A small network was shown many inputs. Here are its activations along a few directions, one row for each input.
Each table varies a few parts of the input and shows all the possible inputs, shuffled.
Descriptions start from the smaller parts, as in this example, which fits no table here: one of 5 places around a ring, together with either a single point or one of 9 places around a ring or (one of 3 separate values, together with one of 6 places along a line).
Shared parts are said once, and a part with two or three values counts as separate values.

Other details of the inputs vary at random and push rows far along two fixed directions, the same in every table; ignore that.

Rows:
row 1: 5, 7, -7, 1, 28, 21, 39, -10, 17, -43, -44
row 2: 4, -23, 43, 8, -11, -12, 29, 2, 15, -22, -2
row 3: 0, 1, -27, -3, 5, -4, -35, -16, -12, 25, 14
row 4: -1, 16, -17, 9, 30, 22, 7, -7, 12, -28, -23
row 5: 2, 13, -32, -3, 39, 34, 5, -9, 16, -34, -17
row 6: -2, 10, 82, 20, -46, -20, 55, 41, -13, -5, -20
row 7: 0, -8, 16, -8, 5, 11, 27, 6, 6, -18, -31
row 8: 4, -4, -17, 2, 14, 5, -24, -11, 6, -3, 29
row 9: -18, 28, -39, -9, 40, 37, 10, 10, 6, -13, -59
row 10: -2, -7, -6, -6, -7, -7, -31, 4, -10, 26, 30
row 11: -7, -3, -41, -23, 10, 9, -23, 3, -4, 26, 13
row 12: 16, 8, 77, 30, -34, -14, 49, 13, -1, -31, 2
row 13: 6, -12, 79, 4, -49, -24, 50, 31, -8, 0, 0
row 14: -9, 9, -49, -7, 15, 6, -53, -6, -12, 36, 23
row 15: 5, -17, 31, 4, -46, -37, -34, 11, -22, 47, 70
row 16: -6, 3, 18, -3, -8, 1, 13, 22, -5, 3, -9
row 17: -19, 22, -30, -16, 41, 42, 29, 20, 12, -25, -69
row 18: 6, -15, -24, 1, 6, -11, -30, -25, 1, 11, 34
row 19: 0, -12, -21, 3, 11, -4, -39, -15, 4, 9, 40
row 20: -9, 17, -15, -2, 0, 9, -5, 7, 12, -10, -10
row 21: 4, -4, 43, 14, -41, -29, -12, 13, -20, 30, 37
row 22: -2, 3, -43, -6, 12, -1, -46, -17, -12, 31, 18
row 23: 15, 5, -13, 10, -5, -10, -23, -22, -8, 9, 43
row 24: -6, -6, -47, 5, 25, 1, -57, -23, 5, 18, 33
row 25: -8, 12, -52, -10, 15, 5, -38, -9, -13, 33, 9
row 26: -4, -6, -43, -22, 2, 4, -34, -6, 12, 10, 27
row 27: -3, 2, -15, 2, -2, -5, -39, -4, -13, 28, 23
row 28: 9, -23, 44, -1, -43, -30, -3, 10, -15, 27, 43
row 29: 5, 7, 92, 21, -47, -24, 70, 30, -12, -15, -34
row 30: -6, 14, 5, 1, -9, -3, 15, 13, -11, 11, -18
row 31: 19, -13, 33, 23, -45, -45, -27, -15, -18, 30, 80
row 32: 4, -17, 17, -7, -27, -19, -12, 8, -12, 29, 37
row 33: -2, 7, -33, -11, 52, 43, 30, -9, 29, -50, -53
row 34: -4, 4, -47, -18, 6, 5, -21, -12, 10, 2, 4
row 35: 2, 2, 40, 23, -10, -8, 23, 5, 6, -23, -5
row 36: -2, -6, -16, -5, 31, 21, 14, -9, 22, -31, -24
row 37: -6, -16, -42, -3, 25, 1, -53, -19, 10, 13, 36
row 38: 4, 0, 61, 6, -28, -11, 63, 22, -5, -18, -39
row 39: 21, -9, 92, 18, -39, -14, 74, 17, 7, -43, -6
row 40: 10, -17, 18, 0, -26, -26, -15, -7, -16, 25, 31
row 41: -13, 27, -32, -7, 44, 38, 31, 1, 9, -29, -84
row 42: 6, -4, 14, 6, -50, -40, -32, -3, -11, 33, 63
row 43: -4, -5, -45, 3, 26, 0, -40, -28, 6, 10, 16
row 44: -8, -1, -44, -14, 25, 15, -40, -7, -1, 17, 7
row 45: 9, 12, -8, 0, 25, 23, 40, -11, 14, -45, -40
row 46: -3, -1, 27, 0, 2, 9, 23, 14, 3, -18, -30
row 47: -6, 13, 1, 2, 18, 19, 15, 6, 3, -17, -45
row 48: -7, 2, -24, -11, -2, 3, -27, 3, 11, 4, 19
row 49: -9, 14, -13, -13, 18, 21, 38, 12, 3, -15, -58
row 50: -6, 9, -39, -16, 32, 25, 7, -6, 4, -9, -46
row 51: -6, 16, -36, 3, 47, 30, 16, -17, 19, -37, -52
row 52: 4, -17, -1, -10, -11, -9, -22, -3, -6, 23, 29
row 53: 9, -26, 17, 10, -19, -30, -16, -16, -1, 13, 40
row 54: 1, 1, 20, -3, -16, -8, 26, 12, -8, 5, -16
row 55: 8, -8, 49, 5, -27, -16, 35, 9, -7, -6, -16
Description of these inputs: one of 5 places around a ring, together with either a single point or one of 4 places along a line or one of 6 places along a line.
Changing only the place on the ring of 5 turns row 11 into row 49. The same change can be made to row 32. Which row results? -> row 38
Changing only the place on the ring of 5 turns row 27 into row 44. The same change can be made to row 4. Which row results? -> row 8
Which other rows does row 35 become when the place on the line of 4 takes its other values? List them by row number. -> row 4, row 12, row 24
Which other rows does row 2 become when the place on the line of 4 takes its other values? List them by row number. -> row 33, row 36, row 39
Start at row 3 and move only the place on the line of 6, one step at a time. The first step leads to row 22. Which rows follow, in order? -> row 41, row 29, row 25, row 30

Rows:
row 56: -1, -5, -35, 5, 44, 22, -25, -22, 25, -26, -2
row 57: -6, -9, -48, 8, 60, 21, -31, -34, 26, -17, 0
row 58: -9, -2, -4, -7, -32, -22, -36, 18, -11, 42, 39
row 59: 25, -11, -11, 5, -16, -27, -15, -25, -7, 18, 62
row 60: 0, 1, 85, 15, -40, -21, 45, 43, -21, 4, -12
row 61: -16, 21, -54, -26, 23, 29, -19, 9, 8, 8, -15
row 62: -1, -3, -5, -4, -21, -5, -35, 12, -20, 44, 49
row 63: 9, -18, 14, 13, -18, -19, -33, -11, 5, 4, 65
row 64: 20, -4, 94, 21, -55, -30, 69, 15, 0, -35, 11
row 65: 8, 46, -6, 49, -17, -28, -48, -27, -39, 37, 35
row 66: -26, 14, -50, -15, 30, 22, -25, 9, -5, 19, -26
row 67: -5, 1, -58, -33, 28, 23, -13, -16, 14, 1, -19
row 68: -1, 0, 9, -12, 33, 26, 53, 8, 4, -34, -82
row 69: 11, -24, -7, -11, -17, -13, -29, -12, -14, 39, 47
row 70: 7, -19, 69, 3, -51, -31, 46, 21, 0, -7, -16
row 71: -15, -1, -2, -12, 27, 22, 47, 6, 9, -28, -83
row 72: 1, 13, 9, 1, 23, 31, 48, 8, 26, -68, -53
What do these inputs look like to the network? -> either a single point or one of 6 places along a line or (one of 2 separate values, together with one of 5 places around a ring)
Which of the alternatives is row 65? -> a single point
